These are the activations of a small neural network, seen along a few directions. Each row is one input.
Each table varies a few parts of the input and shows all the possible inputs, shuffled.
Descriptions start from the smaller parts, as in this example, which fits no table here: one of 8 places around a ring, together with either a single point or one of 9 places along a line or (one of 3 separate values, together with one of 6 places along a line).
Shared parts are said once, and a part with two or three values counts as separate values.

Table:
x1: [-14 -46 -25  54 -58  49  86  64 -70 -50   1  18  45  33]
x2: [-35 -30  28  -2  -4  33 -57  46   1   5 -27 -32   7  24]
x3: [-16 -24  31  71 -46  86  11  77 -46  15  32   9  35  47]
x4: [ 22  51  16 -24  24 -36  -8 -53  24   2  38  31 -30 -29]
x5: [ -6  24  49  -4  17  15 -69   1  27  28  31   8 -29   6]
x6: [  6  11 -31 -47   4 -53  26 -33  -2 -66 -19  12 -25 -24]
x7: [ -4  23  49   1  18  10 -62  -1  27  42  30   4 -20   6]
x8: [-16 -56 -51  -3  -7  -1  24  23 -11 -25 -70 -41  32   4]
x9: [-30 -34  21   4  -4  36 -50  44   3  20 -29 -41  11  26]
x10: [ 35  16 -34  41 -45  -6 120  -4 -56 -40  46  61  19   1]
x11: [-28 -33  15  11  -3  39 -47  41   2  32 -33 -41  17  23]
x12: [-36 -47 -23 -33 -10  -2  -2  30 -16 -72 -59 -25   3   8]
x13: [-29 -55 -35 -21 -10  -5  17  28 -15 -42 -65 -40  18   9]
x14: [ 31  49   4 -12  26 -32   2 -60  25  31  34  24 -20 -32]
x15: [-26 -54 -42 -14  -9  -3  21  24 -16 -29 -69 -40  23   5]
x16: [ 28   2 -59 -16   9 -52  55 -44   4 -17 -30  -3   5 -29]
x17: [ 28  48  10 -19  24 -34  -2 -56  27  18  37  24 -25 -29]
x18: [-19 -35   7  20  -1  40 -44  40   7  35 -34 -42  25  21]
x19: [  8   9 -34 -41   6 -60  38 -36  -2 -52 -21   8 -16 -25]
x20: [  4  20  37  14  20  16 -52  -7  28  69  27  -4 -10   4]
x21: [ 19  53  18 -29  22 -30 -18 -50  24 -12  39  35 -38 -28]
x22: [-35 -50 -26 -27 -10  -8   9  30 -17 -59 -61 -30  13   7]
x23: [ 12  18  29  23  22  17 -49  -8  33  72  25  -5  -2   2]
x24: [ 40  46  -4  -2  28 -29   5 -61  30  34  32  23 -11 -34]
x25: [-36 -27  29  -7  -5  37 -65  47   1  -8 -26 -27  -2  25]
x26: [ 46  62  20  48 -17  14  62 -26 -22  15 102  79   1  -5]
x27: [ 18   5 -50 -28   6 -56  52 -43  -2 -20 -28  -2  -5 -28]
x28: [ 15   4 -43 -36   5 -58  47 -38   0 -34 -24  -2 -11 -24]
x29: [ 18  31  52  72 -20  61   4  27 -18  54  91  45   8  28]
x30: [  1  19  43   7  19  13 -56  -3  30  57  29  -4 -16   7]
Changing only one part turns x4 into x22. The same change can be made to x17. Which row results?
Answer: x13
What is each input in this table made of?
Answer: one of 5 places around a ring, together with either a single point or one of 5 places along a line
Which other rows does x11 become when the place on the ring of 5 takes its other values? List them by row number.
Answer: x14, x15, x20, x27
List by row number the other rows that have the place on the ring of 5 in common with x16.
Answer: x6, x10, x19, x27, x28
Which other rows does x9 become when the place on the line of 5 takes its other values? List them by row number.
Answer: x2, x11, x18, x25
